Each row below holds a small network's activations on one input, seen along a few directions.
Each table varies a few parts of the input and shows all the possible inputs, shuffled.
A made-up example of a description, with smaller parts first: one of 4 places along a line, together with either a single point or one of 9 places along a line or (one of 3 separate values, together with one of 5 places around a ring).
Shared parts are said once, and a part with two or three values counts as separate values.
(in the rows, 128 means zero)

Other details of the inputs shift rows strongly along two fixed directions, in all tables alike. That doesn't count.

A family of inputs:
r1: [115 152 142 122 135 161  70 150 126 111 164]
r2: [115 109 118 165 119 122 145 122 109  98 102]
r3: [ 91 101 121 163 119 140 140 134  94  59 111]
r4: [144 156 149 111 138 131  97 142 157 166 145]
r5: [163 151 142  83 133  95 148 129 173 213 144]
r6: [131 147 145 112 131 149  86 139 134 139 160]
r7: [145 110 117 144 118  92 170 109 134 153 101]
r8: [131 151 144 112 130 149  87 140 132 139 160]
r9: [104  98 100 160 116 116 144 123 111  95 117]
r10: [137 147 116  77 162 171  70 150 122  89 137]
r11: [170 160 153  81 134 110 146 114 168 207 146]
r12: [ 83  98 119 171 119 153 140 130  90  44 110]
r13: [ 88  92 107 177 115 144 128 127  83  50 117]
r14: [126 108 114 133 113  95 178 117 128 141 106]
r15: [151 158 158 112 142 143 102 128 147 164 144]
r16: [125 158 159 131 142 172  77 141 124 108 147]
r17: [103 104 114 169 117 130 134 130 109  84 102]
r18: [154 156 148 100 135 130 108 128 143 176 160]
r19: [122 110 113 154 115 109 153 119 124 122 101]
r20: [183  88  60  75 135  45 224  83 155 201  71]
r21: [135 103 103 130 113  68 203 109 143 165  98]
r22: [126 110 120 138 118 105 172 118 121 126 110]
r23: [107 102 107 161 119 129 150 111  99  94 114]
r24: [129 152 156 104 133 149  97 149 139 136 154]
r25: [117 157 151 130 138 162  70 156 132 110 148]
r26: [135 151 150 113 139 155  91 130 130 138 161]
Each input here is: one of 2 separate values, together with either a single point or (one of 3 separate values, together with one of 4 places along a line).
Q: Changing only the choice among 2 separate values turns r15 into r16. The same change can be made to r12. Which row results?
A: r11
Q: Which other rows does r24 become when the choice among 3 separate values takes its other values? List them by row number.
A: r6, r17
Q: Which other rows does r13 become when the place on the line of 4 takes its other values? List them by row number.
A: r6, r9, r26

A family of inputs:
r27: [ 99 131 135 126 120 143 106 151 119  95 148]
r28: [145 115 107 127 129 117 144 102 118 145 122]
r29: [114 135 128 132 134 151  91 144 124  98 131]
r30: [107 132 128 130 124 133 110 158 132 106 130]
r31: [135 131 131 128 141 155 112 123 112 103 122]
r32: [108 143 145 118 132 163  82 151 121 102 162]
r33: [134 129 120 135 141 147  95 127 118 110 123]
r34: [125 117 113 126 122 116 145 116 124 132 129]
r35: [168 150 133  88 138 114 128 112 150 197 152]
r36: [135 116 116 133 130 121 156 112 120 119 105]
r37: [122 118 128 121 119 104 167 133 136 132 111]
r38: [156 147 147  88 136 111 146 129 160 184 135]
r39: [140 114 104 136 131 106 145 114 129 137 106]
r40: [111 144 141 124 134 160  76 159 131  98 145]
r41: [160 147 141  91 136 113 146 120 156 182 131]
r42: [ 88  83 130 247  79  93 198  97  98 108  94]
Q: Describe the family of inputs behind these rows.
A: either a single point or (one of 3 separate values, together with one of 5 places along a line)
Q: Which other rows does r27 become when the choice among 3 separate values takes its other values? List them by row number.
A: r30, r37
Q: Which other rows does r35 become when the place on the line of 5 takes its other values? List them by row number.
A: r27, r28, r32, r34

A family of inputs:
r43: [120 133 134 129 128 140 112 134 122 117 141]
r44: [119 127 136 136 129 140 124 133 119 106 126]
r45: [133 122 121 137 123 111 144 121 132 141 117]
r46: [120 132 131 138 129 139 111 135 125 115 131]
r47: [144 133 126 125 131 118 131 118 137 156 127]
r48: [127 138 136 134 134 146 100 133 124 117 136]
r49: [154 176 145  43 164 168  51 162 152 139 165]
r50: [108 123 130 138 118 131 126 138 121 109 133]
r51: [132 127 129 124 125 114 152 124 138 144 123]
r52: [154 181 148  37 169 176  41 163 156 143 174]
r53: [122 125 132 136 130 141 124 128 115 106 123]
r54: [133 136 138 116 126 117 143 131 145 152 132]
r55: [123 122 124 140 133 144 123 121 113 103 120]
r56: [146 132 125 118 131 122 131 113 132 156 134]
r57: [137 124 120 126 126 115 143 114 129 147 127]
r58: [112 119 132 143 123 133 134 134 117 100 120]
r59: [147 142 137 110 136 127 129 121 141 157 134]
r60: [130 124 125 127 120 110 147 124 134 146 129]
r61: [146 124 102  81 140 114 136 134 135 132 111]
r62: [115 124 125 138 125 136 122 131 117 108 133]
r63: [113 127 128 134 124 134 122 135 123 113 136]
r64: [135 125 128 127 127 116 150 120 132 139 119]
r65: [140 124 126 126 129 117 149 115 130 143 118]
r66: [120 121 125 148 127 137 118 129 114 104 121]
r67: [132 129 134 127 119 109 139 132 143 153 127]
r68: [106 121 127 141 118 131 129 137 120 107 131]
r69: [139 128 127 125 131 120 145 116 131 142 120]
r70: [110 127 132 143 121 133 119 142 127 111 128]
r71: [150 132 124 125 134 120 130 113 137 158 126]
r72: [120 123 127 138 126 139 118 128 113 107 132]
r73: [128 128 128 130 121 110 142 131 143 150 126]
r74: [132 128 127 130 123 111 140 126 140 148 124]
r75: [110 124 127 138 122 133 125 134 119 107 133]
r76: [125 138 134 125 133 147 103 131 122 120 145]
r77: [109 125 129 136 120 131 126 138 124 113 135]
r78: [134 131 128 127 125 112 138 128 143 152 127]
r79: [139 130 130 119 125 114 137 123 135 154 134]
r80: [145 126 128 124 131 122 142 112 129 146 120]
r81: [115 118 121 143 125 137 123 126 110 101 127]
r82: [103 112 129 150 117 130 142 135 115  92 115]
r83: [124 129 125 134 132 146 110 124 115 113 136]
r84: [135 125 121 132 126 112 142 121 137 147 121]
r85: [124 119 128 142 130 144 124 123 109 100 119]
r86: [117 130 133 140 125 134 116 138 126 115 129]
r87: [116 129 136 133 123 136 117 138 121 113 138]
r88: [145 126 120 131 130 118 134 112 132 149 121]
r89: [129 127 130 131 119 109 142 131 142 150 124]
r90: [103 116 128 147 120 132 140 135 118  94 118]
r91: [139 132 132 119 130 118 144 122 138 149 126]
r92: [133 130 132 122 126 115 148 125 138 145 124]
r93: [144 117  93  79 147 118 135 127 140 133 116]
r94: [134 127 123 123 126 115 141 121 134 148 132]
r95: [143 122 122 136 128 118 136 114 127 143 118]
r96: [120 129 132 140 127 138 112 137 122 113 129]
r97: [114 127 135 136 126 136 129 135 122 106 126]
r98: [126 123 131 129 120 112 155 128 135 138 120]
r99: [128 141 136 131 136 147  98 133 127 121 139]
r100: [127 127 126 143 132 143 109 125 116 112 125]
r101: [146 128 124 121 128 119 135 112 131 154 131]
r102: [125 121 127 130 115 108 149 128 133 142 127]
r103: [122 119 123 142 127 141 119 123 108 104 128]
r104: [137 129 128 123 129 117 148 120 136 145 123]
r105: [123 122 125 140 132 144 123 121 112 102 119]
r106: [111 118 127 151 120 130 125 137 119 102 121]
Q: Changing only one part turns r56 into r83. The same change can be made to r46. Which row results?
A: r84
Q: Changing only one part turns r95 into r71. The same change can be made to r58. Which row results?
A: r51
Q: Describe the family of inputs behind these rows.
A: one of 4 places along a line, together with either a single point or (one of 3 separate values, together with one of 5 places along a line)
Q: Which other rows does r43 become when the choice among 3 separate values takes its other values? List them by row number.
A: r45, r64
Q: Which other rows does r59 become when the choice among 3 separate values takes its other values? List them by row number.
A: r76, r99
Q: Which other rows does r64 become when the place on the line of 5 takes its other values? List them by row number.
A: r65, r80, r97, r98
Q: Which other rows does r91 become when the place on the line of 5 takes its other values? List them by row number.
A: r69, r90, r92, r105

A family of inputs:
r107: [185 144 127  90 134  88 150 101 165 229 133]
r108: [ 84 111 118 138 123 148 122 155 105  52 118]
r109: [ 92 109 108 154 126 149 108 141 100  60 122]
r110: [144 152 146  91 138 129 119 140 150 157 142]
r111: [122 107 107 157 126 130 133 112 104 102 113]
r112: [152 105 112 140 121  89 197  88 129 161  93]
r113: [126 152 140 102 140 156  75 152 137 123 158]
r114: [154 102  97 142 122  87 180  87 127 165 100]
r115: [138 160 163 113 145 168  85 137 129 126 152]
r116: [142 157 156 102 141 149 100 139 140 142 147]
r117: [147 101  93 136 119  81 182  98 133 162  99]
r118: [117 111 121 150 125 130 147 120 110  98 107]
r119: [126 167 183 128 120 139 104 148 152 164 166]
r120: [140 151 138 103 140 143  87 139 140 145 152]
r121: [111 100  94 133 117 104 155 129 122 109 110]
r122: [137 154 152  99 141 146 101 143 142 139 146]
r123: [107 108 114 136 122 124 150 135 119  93 108]
r124: [ 80 113 134 190 105 143 109 142 102  75 136]
Q: Describe the family of inputs behind these rows.
A: one of 2 separate values, together with either a single point or one of 8 places along a line
Q: Changing only the choice among 2 separate values turns r108 into r121. The same change can be made to r115. Which row results?
A: r111
Q: Which other rows does r122 become when the choice among 2 separate values takes its other values? List them by row number.
A: r120

A family of inputs:
r125: [100 174 173  81 142 180  56 191 146  96 175]
r126: [105 190 191  78 145 194  28 199 148 103 192]
r127: [147 112 124 147 122 102 180  91 125 153  99]
r128: [ 60 101 123 186 104 147 119 156  95  37 121]
r129: [160 141 148 148 125 115 146  93 134 185 133]
r130: [118 152 129  91 155 187  46 161 115  74 154]
r131: [164 140 142  85 142 117 164 114 149 170 115]
r132: [139  92 108 139 121  92 213  96 118 127  75]
r133: [ 69  59  65 222 108 140 131 111  57  13  91]
r134: [166 130 104  88 141 103 134 114 148 178 125]
r135: [172 146 111  51 151 112 127 126 160 182 134]
r136: [ 80  89 118 219 116 158 136 111  65  27  96]
r137: [163 143 148 112 137 119 150 109 143 171 122]
r138: [ 96 167 172 114 133 176  56 182 135  95 172]
r139: [135 139 145 130 110  97 144 132 158 189 146]
r140: [153 113  93 131 128  96 145  99 134 169 120]
r141: [171 135 109  91 139 103 127 109 152 194 134]
r142: [105  81 101 190  85  65 204 108 123 141 100]
Q: Describe the family of inputs behind these rows.
A: one of 3 separate values, together with one of 6 places along a line
Q: Changing only the place on the line of 6 turns r127 into r136. The same change can be made to r128. Which row results?
A: r139
Q: Which other rows does r125 become when the choice among 3 separate values takes its other values? List them by row number.
A: r131, r135
Q: Which other rows does r135 become when the place on the line of 6 takes its other values? List them by row number.
A: r130, r133, r134, r140, r141
